A small network was shown many inputs. Here are its activations along a few directions, one row for each input.
Each table varies a few parts of the input and shows all the possible inputs, shuffled.
Descriptions start from the smaller parts, as in this example, which fits no table here: one of 5 places around a ring, together with either a single point or one of 11 places along a line or (one of 3 separate values, together with one of 6 places along a line).
Shared parts are said once, and a part with two or three values counts as separate values.
(in the rows, 128 means zero)

Other details of the inputs vary at random and push rows far along two fixed directions, the same in every table; ignore that.

Rows:
x1: [141 101 170  62 137  91 170  69 104 192 112]
x2: [101 137 109  65 154  85 202  31 154 181 150]
x3: [175 118 120  63 147 117 158  54 104 196 101]
x4: [129 123 151  85 129 110 151 118 111 156 110]
x5: [205 194 118 118 203 106 147 132 143  85  76]
x6: [ 65  67 154 189  67 154  84 181 117 130 168]
x7: [167 167 113 163 142 164 107 193 171  53 114]
x8: [182 178 144 160 168 142 132 182 138  24 113]
x9: [153 211  87 126 193 117 182 103 156  58 147]
x10: [101  81 124 130  79 115 103 137  82 194 165]
x11: [ 30 125 104 163  75 148  94 151 128 124 243]
x12: [ 81  59 139 165  66 183  65 143 103 132 178]
x13: [151 121 134  73 158  65 156  75 103 208  99]
x14: [184 168 130 139 167 128 151 128 160  74  59]
x15: [ 82 101 137 162  78 139  87 192  89 120 165]
x16: [ 92  73 127 119  80 166  90 109  72 171 157]
x17: [164 109 127  63 156 106 175  44  76 181  88]
x18: [ 83  63 102 188  62 182  63 154 103 158 169]
x19: [164 177 162 152 159 111 145 201 147  41 114]
x20: [179 180 152 146 165 155 129 178 153  30 112]
x21: [146 112 138  61 156  76 160  61 136 215  84]
x22: [123 202  84 180 174 153 156 147 192  26 148]
x23: [ 89  84 118 176  88 180  88 154 106 119 139]
x24: [171 196 138 143 153 123 132 215 171  59 111]
x25: [183 178 131 131 177 101 178 162 182  94  66]
x26: [ 98  95 122 176  65 160  54 160  79 118 169]
x27: [153 182 132 170 169 115 127 203 188  68  86]
x28: [162 157 142 178 159 159 133 177 163  35  99]
x29: [ 83  71 146 122  64 123  93 119 110 183 142]
x30: [144 101 133  70 130  94 163  79 131 208 101]
x31: [108 106 141 134 118 125 143 141 126 140 105]
x32: [154 100 114  89 162 107 153  37 118 211  77]
x33: [ 80  83 159 162  75 150  85 179 128 120 168]
x34: [164 171 129 143 159 161 131 176 163  39  90]
x35: [100  82 103 171  68 166  60 160  77 149 185]
x36: [157 104 119  68 158 109 143  38 122 207  87]
x37: [171 188 136 153 142 151 103 185 151  35 105]
x38: [110 210 103 161 159 111 156 175 169  39 180]
x39: [ 57  69 140 153  56 157  76 173 108 147 167]
x40: [168 122 123  60 165 104 145  42 107 204  92]
x41: [109  78 128 125  81 150  88  96 105 163 133]
x42: [ 63  71 139 180  50 142  71 166 111 152 153]
x43: [ 39 102  81 169  78 179  84 116 131 123 231]
x44: [149 136 156  81 129  90 149 102 122 159  96]
x45: [ 85 120 103  92 145  89 201  32 142 193 151]
x46: [146 120 141  57 152  76 153  66 115 220  98]
x47: [112 156  92  98 151 131 162  57 133 135 173]
x48: [191 193 151 109 172  77 169 150 146  79  69]
Each input here is: one of 2 separate values, together with one of 4 places along a line, together with either a single point or one of 5 places along a line.
- Changing only the place on the line of 4 turns x35 into x7. The same change can be made to x19. Which row results? => x33
- Changing only the place on the line of 4 turns x29 into x48. The same change can be made to x43. Which row results? => x9
- Change only the place on the line of 5 in x16. List by row number the other rows that result. => x3, x20, x37, x40
- Change only the choice among 2 separate values in x7. List by row number the other rows that result. => x30
- A walk changes only the place on the line of 4. It starts at x26 and steps to x37. List the rest of the walk in order. => x41, x14
- Which other rows agree with x4 in the place on the line of 4 and the choice among 2 separate values? List them by row number. => x1, x11, x24, x44, x46
- Change only the choice among 2 separate values in x10. List by row number the other rows that result. => x35

Rows:
x49: [137 169 132 130 119 166  79 157 109  51 195]
x50: [162  84 154 117 132 139 158  97  69 134  64]
x51: [204 179 152 120 153 136 100 201 174  82  56]
x52: [119 149 125  63 144 124 169  63 130 137 183]
x53: [151  74 142 126 149 132 185  60 123 154  54]
x54: [120  96  81 171  99 145  61 155  62 165 151]
x55: [168 111 108  67 131 164 119  38  85 155 121]
x56: [ 22  78  71 202  61 126  79 139 110 190 206]
x57: [172 109 138  64 159 107 150  63 181 211  43]
x58: [137 110 179  74 152  72 238  75 113 151 102]
x59: [ 31  91  94 160  63 186  85 100 134 141 220]
x60: [150 165  77 218 163 138 102 190 165  75 102]
x61: [101 145 146 199 133 147 168 190 181  30 116]
x62: [163 132 174  38 133  74 135  99 108 201  94]
x63: [ 91 102 108 166  78 103  57 157  44 173 199]
x64: [131 211 101 178 161  90 143 223 151  61 161]
x65: [165 102 185  61 154  79 201  53  62 162  86]
x66: [177 195  94 153 186 199 125 138 196  21 108]
x67: [ 19  59 131 145  42 144  63 150 158 201 183]
x68: [141 198 170 108 149  90 144 210 205  66 115]
- Describe the family of inputs behind these rows. => one of 4 separate values, together with one of 5 places around a ring
- Changing only the choice among 4 separate values turns x65 into x62. The same change can be made to x58. Which row results? => x68
- Change only the place on the ring of 5 in x60. List by row number the other rows that result. => x54, x56, x63, x64
- Change only the choice among 4 separate values in x57. List by row number the other rows that result. => x53, x60, x66

Rows:
x69: [194  89 137  80 132 106 165  39 111 175  85]
x70: [133 120 101 123 137 120 159  53  98 138 119]
x71: [170 151 144 167 165 111 118 166 158 116  99]
x72: [106 121 146  77 151  61 160  53 134 194 114]
x73: [105 144 130 189 120 145 143 162 162  40 127]
x74: [128  58 116 168  67 153  64 129 116 157 147]
x75: [102 103 149 122  69 130  94 146  84 210 122]
x76: [128 118 120  72 142  70 206  81 126 203 109]
x77: [164 173 118  95 173 120 158 144 121 111 143]
x78: [150 110  78  97 154 121 178  51 104 190 103]
x79: [123  76 145 117 115 134 114  89  79 164  88]
x80: [156  89 126  53 139  88 146  82 128 201  62]
x81: [132 183 133 138 156  76 174 152 172  86 104]
x82: [112 174  99 178 123 113 102 176 126  84 159]
x83: [ 73 104  94 157  89 162  59 189  96 160 215]
x84: [140 186 133 129 165 102 124 135 128  69 143]
x85: [149 142 130 180  89 123  63 219 142  83 154]
x86: [103  83  86 142  96 159 129  98  79 158 163]
x87: [163 199 130 114 150 166 116 142 149  49 142]
x88: [169 207 128  87 156 128 131 135 156  77 139]
x89: [ 59  80 129 145  62 130 130 158  95 158 193]
x90: [101 154 162 160 138 138 122 159 153  43 144]
x91: [ 83 133 132 205 125 157  86 176 183  57 141]
x92: [ 99 149 128 163 128 143 113 232 170  89 166]
x93: [115  75 169 159 103 148  94 134  82 146 163]
x94: [155 172 143 107 152 152 156 119 201  64 100]
x95: [115  82 131 143 116 140  88 115  95 170  90]
x96: [160 180 100 125 153 167 107 122 175  89 117]
x97: [ 93  50 145 190  73 169  62 139  85 151 166]
x98: [144 158 153 131 166 152 172 178 161  61 134]
x99: [155 119 162  64 148  77 153  79  78 183  79]
x100: [156 174 122 143 165 169 134 183 128  52 156]
x101: [160 199 100 114 157 141 108 136 178 102 123]
x102: [ 57  91  97 176  88 138  45 119 102 170 194]
x103: [165 162 109 119 159 133 177 126 106  86 130]
x104: [ 49  62 100 196  60 179  97 168 125 146 176]
x105: [162 165 170 166 150 117 112 201 135  66 130]
x106: [100 105  83 126  99 117 118 128  82 186 175]
x107: [ 60  98 128 176  83 166  53 134  75 108 213]
x108: [145 145 124 137 176 150 166 157 189  98 101]
x109: [155 134 141 200 150 156  92 183 156  82 110]
x110: [119 100 121 108 142  95 189  37 140 179  85]
x111: [115  75  99 108 122 164 129  76  87 186 163]
x112: [133  91 139 123 101 151 125 103 105 192  77]
x113: [ 52  81 142 155  69 157  95 195 111 142 217]
x114: [114 174 162 148 145 104 131 171 166  48 140]
x115: [174 172 166 127 137 152 150 171 120  77  80]
x116: [101 153 136 168 145 111 115 155 186  92 127]
x117: [168 171 163 102 133 116 155 161 115 120  83]
x118: [131 104 123  76 160  99 186  78 152 214 109]
x119: [145 138 163 145 138 139 108 171 100  72  99]
x120: [143 124  92 108 157 106 169  31 111 176  97]
x121: [ 47  73  98 193  52 151  89 188 130 153 191]
x122: [122 182 139 123 123 131 111 178 194  89 139]
x123: [151 162 133 159 154 114 101 187 142  96  73]
x124: [161 170  78 132 161 112 160 136 140 124 111]
x125: [135 135 133 128 124 122  83 217 142  83 109]
x126: [192 113 128  90 137  80 148  73 136 194  86]
x127: [ 81 111 113 142  82 113 107 110  68 150 187]
x128: [142 165 161  89 140 143 154 114 171  86 125]
x129: [ 60  94 125 132  61 155  73 130 157 178 176]
x130: [165 132 141  82 133 103 162  88 120 214  54]
x131: [161 143 150  95 135 109 124 184 133  72  96]
x132: [127 162 102 176 162 148  92 138 152  68 128]
x133: [141 112 123 149 122 160  87 190 157  71  88]
x134: [174 112 150  98 108  89 131 108 104 153 132]
x135: [128 112 129  67 135 130 156  38 168 189  98]
x136: [138 170 153 139 153 112 187 132 149  54 110]
x137: [116 100 147  93 152 105 173  31 136 154 100]
x138: [108 122 108  77 101 127  89  80 112 202 169]
x139: [153 150 138 127 176 152 182 149 178  77 107]
x140: [177 135 137 107 154 143 136 159 154  54  60]
x141: [137 109 140  79 144 106 220  70 112 157 114]
x142: [181 143 155  84 166 130 145 156 132  62  75]
x143: [136 103 145  81 138  76 127  92  82 210  81]
x144: [ 90 109 148 102 106  79 173  81 108 166 140]
x145: [ 83  92 105 132  66 192  60 100 106 148 190]
x146: [142 104 153 116 140  88 121 109 105 200 121]
x147: [224 158 158 103 159 107 165 118 137  79  89]
x148: [144 176 105 145 140 125 145 184 116  69 156]
x149: [ 74  88 116 137  94  95 142  88 128 191 137]
x150: [ 71 112 151 114  65 145  90 141 137 139 192]
x151: [162 111 153  86 124 138 168  71  98 182  59]
x152: [182 166  92 113 202 146 166 118 157 113  94]
x153: [ 74 121 110 155 108 118  62 130 101 148 187]
x154: [ 64 100 113 181  65 164  77 140  65 107 206]
x155: [ 90  84  85 135 106 150  92 126 102 207 185]
x156: [116  90 119 115 120 131 189  86 122 154 119]
x157: [161 173 120 127 188 123 149  84 141  71  99]
x158: [126 128  90 122 135  89 146  62 109 184 122]
- Describe the family of inputs behind these rows. => one of 6 places around a ring, together with either one of 5 separate values or (one of 2 separate values, together with one of 5 places around a ring)
- Changing only the place on the ring of 6 turns x144 into x110. The same change can be made to x131. Which row results? => x133
- Changing only the place on the ring of 6 turns x137 into x114. The same change can be made to x97. Which row results? => x105
- Change only the choice among 5 separate values in x71. List by row number the other rows that result. => x80, x123, x126, x130
- Change only the choice among 2 separate values in x96. List by row number the other rows that result. => x135
- Change only the place on the ring of 6 in x120. List by row number the other rows that result. => x70, x82, x127, x154, x158
- Change only the choice among 2 separate values in x116. List by row number the other rows that result. => x102
